A small network was shown many inputs. Here are its activations along a few directions, one row for each input.
Each table varies a few parts of the input and shows all the possible inputs, shuffled.
A made-up example of a description, with smaller parts first: one of 4 places along a line, together with either a single point or one of 9 places around a ring or (one of 3 separate values, together with one of 8 places around a ring).
Shared parts are said once, and a part with two or three values counts as separate values.

Other details of the inputs shift rows strongly along two fixed directions, in all tables alike. That doesn't count.

A family of inputs:
r1: [  1 -17  21   3  -2 -15   5 -10  -2  -5  -3]
r2: [ 13 -16  -7  35  18 -14 -26   6 -18  -8  -8]
r3: [ 11 -14  -6  41  24 -12 -11  15 -19  -4  -1]
r4: [-16   0  -3 -15  -8   1  -5 -10  13   6   5]
r5: [  6 -16  17   4  -7 -10   9 -15  -8  -1 -15]
r6: [-12   5  -3 -18  -8   4   2 -13  -6   9   1]
r7: [  0 -14  19   6  -7 -17   1 -10   6  -5  -2]
r8: [ -9   5   0 -23   0   2   4  -3  -8   4   3]
r9: [-10   2   3 -20  -5   6   0   2  -1   1   2]
r10: [-10   5  -2 -16   5  13   2  -7   2  -8   6]
r11: [ 15   2   7  12   0 -14  14  -5   1 -10  -7]
r12: [ 10   0  14  13   1 -15   1  -6  20 -10  -1]
r13: [  6  -6  17   9  -8 -20   0  -5  16   2  -2]
r14: [-3 13 -8 -8 -1  9  5  6 12 -2  5]
r15: [-11  13  -7  -2  -2  13   7   2  11  -2   8]
r16: [ -6   6  -5 -16   0   3  12   2  -5  11   4]
r17: [ -5  -5 -23   9  26   8 -27  12 -21   2   5]
r18: [  8  -8  14  10  -8 -18   9   2   9  -1  -4]
r19: [ -9   5  -5  -7 -10  16  15  -1  -7  15  -6]
r20: [ -6   6  -6 -16   0  19   6 -11  -3  -3  -7]
r21: [ -5  15  -1 -10   0  11  -1   2  13  -1   6]
r22: [  9  -3  15   7   0 -14   1  -3  10 -21  -3]
r23: [ 12  -2   6  14   0 -16   7  -2  19 -12  -2]
r24: [  8 -10  23   6  -3 -14   6  -2   1   0  -3]
r25: [ -6   9  -1 -17   3  11   1   1   2 -11   4]
r26: [ -7  11  -7 -13  -2   5  -5  -3  17 -10   4]
r27: [-12  11  -6  -7 -10   7  12  -3  -5  13   2]
r28: [ 14 -10  12   8  -8 -11  16  -1  -4   3 -16]
r29: [ 13  -9  20   7  -7  -9  10  -6  -4   5 -15]
r30: [-10   5   1 -17 -10   3  -3   2   6   2   3]
r31: [ 11 -12  17   2  -9 -11   8  -7  -7  -4 -17]
r32: [ 11  -4  10  19  -1  -2  20  -6  -3  -8 -13]
r33: [-12  13 -11   0  -2   9   5  -1  18  -1   8]
r34: [ 13  -5  12  11   5 -10  13   2   5 -13  -3]
r35: [ -4  12   1 -13   5  14   3   2   5  -1   6]
r36: [  6   1 -20  14  16  18 -24  19 -16  10  -9]
r37: [-12   7  -8 -12   0   7  -4 -11  17  -7   7]
r38: [ 13   0  17   7  11 -13  10  -7  -2 -10  -1]
r39: [-11   4  -3 -16 -10   0  -6  -2  13   2   3]
r40: [ 21 -19 -28   4   0  16 -46   8  -7  -4  26]
r41: [ -8  18 -10  -4  -2  13  12  -4  -1   1   4]
r42: [ -6  13   0 -15  -9   5   3  -4  -2  14   1]
r43: [ -9  -9 -18  19  10  10 -20  25 -16  16   5]
r44: [ -4  10  -7 -13  -9   3   9   0  -2  12  -1]
r45: [ -5  12  -4 -20   8   7   4  -4  -4  -9   5]
r46: [-15   6  -7  -3 -10   4   5   0  14  10   7]
r47: [ -1  10  -5 -17  -2  17   5  -4  -3  -6  -9]
r48: [ -6   3  -2 -13  -4   6   8   7   1   8   3]
r49: [  7  -6  22   8  -8 -17   2  -2   9   1  -2]
r50: [  5 -20  -1  43   6 -15 -19  21  -9   7  -2]
r51: [ 14   4  14  11   1 -12   7  -9   2  -9  -6]
r52: [ -4  16  -7 -17  -2   8   2  -6  -1  -8   0]
r53: [  7  -1 -27  15  14  16 -17  23 -15   8 -10]
r54: [ 18 -26 -24   2  -9  11 -47   9 -12   9  25]
r55: [-10  10  -5  -4   3  16  11   3   3  -2   8]
r56: [  3   1 -26  13  24   7 -18  23 -17   6   3]
r57: [ -3  -4 -15   8  17   4 -26  20 -21  20   3]
r58: [  8  -8  10  11  -8 -21   7  -1  15   0  -4]
r59: [ -8   9  -3 -19 -10   2   1  -5  -5   5  -2]
r60: [  2 -15  18   1   2 -19   9 -15  -9  -3  -2]
r61: [-12   8  -3 -13   1  10  -2  -7  10  -7   7]
r62: [  3  -9  15  12   0 -16  19  -6  -8   1  -1]
Description of these inputs: one of 2 separate values, together with either a single point or (one of 5 places along a line, together with one of 6 places along a line).
Q: Changing only the choice among 2 separate values turns r26 into r39. The same change can be made to r55. Which row results?
A: r43
Q: Change only the choice among 2 separate values in r1. List by row number the other rows that result.
A: r10
Q: Start at r58 and move only the place on the line of 6, one step at a time. The first step leads to r18. Which rows follow, in order?
A: r48, r16, r44, r28
Q: Change only the choice among 2 separate values in r46. List by row number the other rows that result.
A: r33

A family of inputs:
r63: [ 5 -2  7  3 -1 -3  7 -4  1 -3 -3]
r64: [ 3 -3  7  2 -1 -5  7 -6 -2 -4 -5]
r65: [ 2 -3  9  3 -1 -8  5 -3  0 -2 -3]
r66: [ 3 -2  7  2 -3 -7  2 -4 10 -6  1]
r67: [ -7   7 -10  -5   4  10  -1   4  -3   2   2]
r68: [ 4 -1  6  5 -2 -7  7 -3  2 -3 -2]
r69: [-7  7 -9 -5  4  9 -2  3 -1  4  3]
r70: [ 6 -3  7  3 -2 -5  5 -4 -1 -2 -4]
r71: [ 6 -3  7  2 -1 -5  6 -4 -2 -4 -4]
r72: [-8  7 -9 -4  2  8 -2  4 -1  5  3]
r73: [ 4  0  7  0 -1 -5  3 -6  8 -8  0]
r74: [ 6 -5  7 -2 -3 -5  2 -7  1 -7  2]
r75: [ 5 -2  7  2 -1 -3  8 -4  0 -5 -3]
r76: [ 2 -3  7  3 -3 -7  5 -5  0 -2 -4]
r77: [-5  1 -9 -9 -3  8 -9  2  2  5  8]
r78: [ 4 -2  7  4 -3 -5  6 -3  1 -2 -2]
r79: [ 5 -5  7 -1 -3 -5  1 -7  3 -5  3]
r80: [ 3 -3  7  2 -1 -6  6 -6 -1 -2 -4]
r81: [-6  7 -9 -7  1  8 -8  3  5  1  5]
r82: [-8  4 -9 -7 -1  8 -4  3 -1  8  1]
r83: [ 4 -2  6  5 -2 -7  6 -1  4 -2 -2]
r84: [ 16 -23 -16  48  25 -12 -39  30 -23   2  -7]
r85: [-9  4 -7 -8  0  7 -4  5 -1  8  2]
r86: [-5  5 -9 -7 -2  9 -4  4 -3  7  1]
r87: [-5  2 -9 -9 -2  8 -9  1  0  4  8]
r88: [-6  4 -9 -7 -2  8 -4  5 -1  8  2]
r89: [ 1 -1  7  5 -2 -7  7 -3  4 -2 -1]
r90: [  4   0   7   0  -1  -4   4  -6   7 -10   0]
r91: [-7  5 -7 -8  3  8 -3  3 -4  6  1]
r92: [ -5   7 -10  -6   2  10  -2   4  -1   5   2]
r93: [-7  5 -7 -9  4  9 -3  4 -5  4  1]
r94: [ 3 -3  7  5 -3 -5  6 -2  3 -1 -2]
Q: What is each input in this table made of?
A: one of 4 places along a line, together with either one of 2 separate values or one of 6 places along a line
Q: Start at r91 and move only the place on the line of 6, one step at a time. The first step leads to r80. Which rows follow, in order?
A: r70, r63, r92, r69
Q: List by row number the other rows that have the place on the line of 4 in common with r75.
A: r64, r67, r71, r74, r84, r90, r93
Q: Change only the choice among 2 separate values in r87. List by row number the other rows that result.
A: r81
Q: List by row number the other rows that have the place on the line of 4 in common with r89.
A: r66, r77, r82, r83, r85, r88, r94

A family of inputs:
r95: [  1  13  -5 -17  -8  19   5  -5  11  -4   5]
r96: [  5 -14 -17  23   7  -1 -32  26  -2   9   5]
r97: [-13  17  -1 -15  -1  10   4  -2  15  -3   5]
r98: [  2 -15 -12  13  10   2 -24  16 -30  16 -11]
r99: [-17  22  -2 -10   6  10  25   3  -4   7  -5]
r100: [ 32 -30  34  48  15 -43  -6  -5   0 -29 -14]
r101: [  4 -10 -16  16  19  -5 -37  17 -13   1   4]
r102: [ -5 -13 -10  14  15  -3 -25  17 -28  16 -10]
r103: [ 12 -11 -18  15  14  -1 -35  15 -15   0   3]
r104: [  6 -18 -17  20  11   1 -35  13 -17   6   8]
r105: [ 17  -2  40  19  -6 -28  53 -16   8 -13 -19]
r106: [ -6  17  -4 -16   5  17  23  -2 -12   3  -4]
r107: [ 26 -38  33  46   8 -47  -7  -9  -4 -19  -5]
r108: [-18  16  -6 -13  -2   8   8  -5  12  -2   2]
r109: [-10   7  -5 -15 -13   9   6  -5  14  10  12]
r110: [-14  12  -6 -19   3  10   6 -10   6  -7   3]
r111: [ -4  17  -6 -12  -1  19  26   1  -7   6  -4]
r112: [-12  15  -3 -20  -5   3   1  -4  12   1   8]
r113: [ -7   6  -2 -21 -15  13  12  -5  -9  16  -6]
r114: [ -1   4  -5 -22 -14  14   2  -3  10   1  11]
r115: [ -4   4  -6 -18 -15  14   4  -9   6   6  13]
r116: [ 14 -13  43   9 -19 -32  39 -21   7  -3 -20]
r117: [  2  -6 -22  30  12   1 -25  21  -4   6  -4]
r118: [  7  -5 -17  27  13   3 -29  24  -1   4  -1]
r119: [  2  11  -7 -22 -12  12   3  -6   7   1   8]
r120: [ 14  -3  44  11   3 -30  48 -22  -1 -21 -17]
r121: [ -4  14  -6 -18 -10   7   4  -2  15   5   8]
r122: [-15   8  -1 -20  -7   5   1  -1  15   1  11]
r123: [  6 -11 -21  23  17   4 -30  14 -16  -3  -3]
r124: [ 11  -9 -16  20  18   6 -33  17 -12  -4   0]
r125: [-12   5   0 -26  -3   8  -1  -6   9  -3  12]
r126: [-20  10   2 -19  -8   5  11  -2  -4  17  -6]
r127: [ -4   3  -3 -26  -8  12   0  -7   6  -3  11]
r128: [ -4  11 -10 -15  -9  17   9  -7   7  -2   2]
r129: [ 11 -14  46  11 -16 -39  30 -29  20 -18  -1]
Q: Changing only one part turns r102 into r113. The same change can be made to r100. Which row results?
A: r95
Q: What is each input in this table made of?
A: one of 5 places around a ring, together with either one of 2 separate values or one of 5 places along a line
Q: Change only the choice among 2 separate values in r126. List by row number the other rows that result.
A: r99
Q: List by row number the other rows that have the place on the ring of 5 in common with r103.
A: r98, r104, r106, r123, r124, r127
